Each row below holds a small network's activations on one input, seen along a few directions.
In each table, some parts of the input vary, and every possible input appears once, in random order.
A made-up example of a description, with smaller parts first: one of 3 separate values, together with either a single point or one of 11 places around a ring or (one of 4 places along a line, together with one of 8 places around a ring).
Shared parts are said once, and a part with two or three values counts as separate values.

A family of inputs:
x1: [ 16 -22  33  14  11  -7  10  35 -10  11   0 -22  17  18]
x2: [-30  -3  14 -32  -3  30 -21   9   7  25  12  -5  -6   8]
x3: [ 16  -2  -2  21  16 -36  -6 -15   3  13 -18  20 -37   9]
x4: [ -9  -1   2 -21  -2  26 -24  20 -33  -3   4 -18  26  31]
x5: [-15 -25  36  -1  27  -9  12  12  16  21   5  -7 -12  19]
x6: [ 41   0  -7  11   4 -34  16 -15   5   6 -27  -6 -14  17]
x7: [ -7  -2  18 -38   5  30 -28   8 -20   1   4  14 -19  12]
x8: [-26 -22   1  25   5 -14  27  14  26 -12  11  30 -12  -4]
x9: [ 25  -2  12 -40 -17  31 -21   9  -9   2  15  -7   2  17]
x10: [ -6 -15  24  16  38  -8  -1  38  -5  17  10 -21  -2   1]
x11: [ 22  -4  14  22  -5   8   1 -92 -24  11 -12  -9  28 -39]
x12: [  0  10 -23  35  27 -40  -5   6   6  25  -6 -16 -10  -6]
x13: [  4 -21  27  16 -22  26  30 -66 -13 -30  12   5  40 -54]
x14: [ 10 -35  53  12   9  43  -4 -60 -41  -2  11  -6  31 -21]
x15: [-15  15  -7 -27 -32  17   7   2  18 -24  10  22 -13 -16]
x16: [-11  -3 -10  26  29 -32  -1 -15  16  21 -24  10 -22  16]
x17: [  6  28 -15 -25 -12   0 -26 -19   2  13 -29  12 -23  -7]
x18: [  7  31 -31  -8 -18  -3 -20  -3 -20  17 -27 -13  22   5]
x19: [ 28  27 -29 -19 -25   6 -17 -19  -2  11 -16  -2  -7   9]
x20: [ 33 -28  29   2  20  -1   6  12  -8  -7   7  -3 -10  35]
x21: [ 13  24 -21 -15 -31  30  12  10   1 -34   9   8  -8 -10]
x22: [ 13 -29  40  -8  15 -15   3  13   6   9  13   1 -27  10]
x23: [ 31 -12  -8  16 -10 -16  34  16  11 -34  19   7 -15  -5]
x24: [-35  20 -36 -10 -11  10   0  20   3 -17  23  -3  12 -22]
x25: [-28   8   5 -15  13  33 -33  21  -5  19  20  -6  15  12]
x26: [ 20   2 -17  35  17 -38  -7  -2  -4   5 -21  -9  11  24]
x27: [-39  14 -21 -10 -17  24   5  13  16 -17   5  10 -14 -22]
x28: [ -2  -3   7  13   3 -21  36   7  16 -33   9  12 -34  -8]
x29: [-15  -9  -3  21   5 -26  25  25  31  -9  21   6  17 -18]
x30: [-16  31 -34 -15   4  -8 -32 -10   9  19 -20 -13  18  -3]
x31: [  3  -4   3  25 -10 -22  41  22  14 -25   6  -6  24   3]
x32: [-13  10 -25  -6 -27  19   1  22 -14 -30   2  11  31  -3]
x33: [-21  22 -26 -20  -5  -1 -20 -17   2  31 -28   6 -10  -5]
Question: What is each input in this table made of?
Answer: one of 3 separate values, together with either a single point or (one of 2 separate values, together with one of 5 places around a ring)
Question: Changing only the choice among 3 separate values turns x6 into x20. The same change can be made to x30. Which row results?
Answer: x25

A family of inputs:
x34: [  4  33 -30 -20  -1  -5 -38   0  -7  28 -22  -6 -11  15]
x35: [  32  -36   14   65   59 -104   32   69   46   18   -4    7  -46   29]
x36: [-25  16  -9 -38 -11  28 -16  38   3   4   7   3  -5  22]
x37: [-32  29 -29 -28 -22  14  -3  33  14  -5   3   7  -2   5]
x38: [ 51 -73  52  93  53 -82  56   5  22  -8  16   1 -21  -6]
x39: [ -9  39 -47 -19 -25  -7 -11   2  12   4 -20  12  -8   6]
x40: [ -2 -13  27  -7   4  34 -11 -27 -26   6   7 -16  19  -4]
x41: [  4   6 -12   8 -23  16  10 -49 -10 -25  -6  10  24 -28]
x42: [-11 -16  27 -19 -11  45   5 -17 -16 -22  19   1  19 -15]
x43: [-17  17  -6 -27   7  16 -31  23  -8  29  -6 -11  -4  27]
x44: [ 13   2   6   5   2  19 -16 -54 -27   5 -12 -11  14 -17]
x45: [ -8  -4   9 -12 -31  27  23 -24  -4 -34  19   3  20 -32]
Question: Changing only one part turns x38 into x35. The same change can be made to x40. Which row results?
Answer: x43
Question: What is each input in this table made of?
Answer: one of 2 separate values, together with either a single point or one of 5 places around a ring
Question: Change only the choice among 2 separate values in x44. List by row number the other rows that result.
Answer: x34

A family of inputs:
x46: [ 22 -15  27   5  39   3 -30  15 -23  34  -4 -21 -15  29]
x47: [-23 -11  15  -8   7   5  13  80  13 -15  28  -3   2  28]
x48: [ -4 -24  46 -11  41   3 -31   3 -12  47   1 -22 -12  22]
x49: [-41 -25  32 -16  18  15  13  74  27  -2  29   9  -1  16]
x50: [ -4  -4  -2  -8  -1 -12  23  73  22 -20  19   5 -14  28]
x51: [-10  13 -43   8  -1 -37  13  50  40 -10 -11  29 -20   8]
x52: [-37  25 -45  15   2 -47  10  43  52  10 -10  21  -9   3]
x53: [ -4 -65  70  21  16  18  29 -28 -11 -16  36   0  18 -30]
x54: [ 21  23 -29  24  21 -44 -27 -12  -2  45 -39  -8 -15  24]
x55: [  3  12 -19  -2  -8 -31  23  63  28 -19   3  18 -20  19]
x56: [ 36 -40  38  31  -2  -6  40 -30  -9 -37  24  -7   3 -22]
x57: [ 32  -1   5   5  23 -21 -22   9 -23  34  -7 -32  -7  39]
x58: [ 48 -28  16  39  -7 -23  38 -35  -9 -35   5  10   6 -29]
x59: [ 15 -18  -3  53   3 -37  32 -53  19  -6 -14  20   4 -51]
x60: [ 27 -19   3  46  -6 -32  39 -54   9 -23  -9  15  -6 -37]
x61: [  4  23 -34  24  28 -51 -33 -23  18  56 -41  -1 -33   2]
x62: [ 19 -50  57  29  11  15  30 -26 -12 -37  32  -7   7 -25]
x63: [ 39  17 -11   9  16 -40 -18  -2 -15  35 -24 -21 -14  30]
x64: [-34  74 -49 -92 -49 101 -84 -57 -53  25 -28 -17  31   0]
x65: [ -74   75  -59 -106  -75  105  -34    7  -16  -22    2   12   33   -6]
x66: [-36  36 -15 -65 -74 115 -23 -98 -44 -45   7  -1  60 -49]
Question: What is each input in this table made of?
Answer: one of 3 separate values, together with either a single point or one of 6 places along a line
Question: List by row number the other rows that have the choice among 3 separate values in common with x65.
Answer: x47, x49, x50, x51, x52, x55
Question: Change only the place on the line of 6 in x57. List by row number the other rows that result.
Answer: x46, x48, x54, x61, x63

A family of inputs:
x67: [-34  -2  24 -54 -24  93 -14 -10 -32 -16  26 -10  51  -4]
x68: [  6  55 -55 -38 -28   4 -25  13   8   5 -37  16 -20  15]
x69: [ -6   6   6 -38 -39  38  33  16  -4 -50  33  -1  13 -15]
x70: [ 42 -15   8  33  56 -76 -19  32  17  41 -31  -2 -48  42]
x71: [-31  52 -30 -61 -11  42 -72 -15 -24  39 -35  -3   9  19]
x72: [ 22  40 -45   1 -31   4 -16 -50 -17  -9 -27  -4   2 -16]
x73: [  1   1 -24  53  11 -44   8 -30  18   3 -22  13  -1 -29]
x74: [-28 -36  25  17   3  -6  55  32  37 -37  41  17  11 -26]
x75: [-10  37 -18 -27 -14  50 -57 -77 -41  26 -39 -15  25 -11]
x76: [-23  36 -34 -50 -33  28  -2  58  12 -13  13   8 -25  15]
x77: [  4 -34  19  45  -3 -19  51 -33  17 -32   1  28  22 -37]
x78: [-18   1  23 -37 -24  63 -18 -80 -47   0  14 -21  42 -32]
x79: [ 54 -27  24  62  52 -79   3 -33   5  38 -20 -29 -37   7]
x80: [ 35 -66  64  51  37 -28  32  40   0 -13  39 -19  -2  14]
x81: [-38  -3 -16   4  11 -23  23  73  46 -13   7  37 -14  19]
x82: [-24  16 -38  22   9 -55  -1  29  40  19 -19  15 -11   6]
x83: [ 64 -65  61  61  43 -47  34 -32  -8  -5   6  -4  -6   1]
x84: [ 15 -33  29  22  48 -49   9  81  22  31  19 -13 -54  39]
x85: [ 23   3  -8  -4 -42  29  24 -52 -22 -39  15   3  28 -29]
x86: [-53  33 -15 -64 -22  75 -48  37 -28  27  16 -14  17  20]
Question: What is each input in this table made of?
Answer: one of 4 places along a line, together with one of 5 places around a ring
Question: Changing only the place on the ring of 5 turns x85 into x76. The same change can be made to x78. Which row results?
Answer: x86
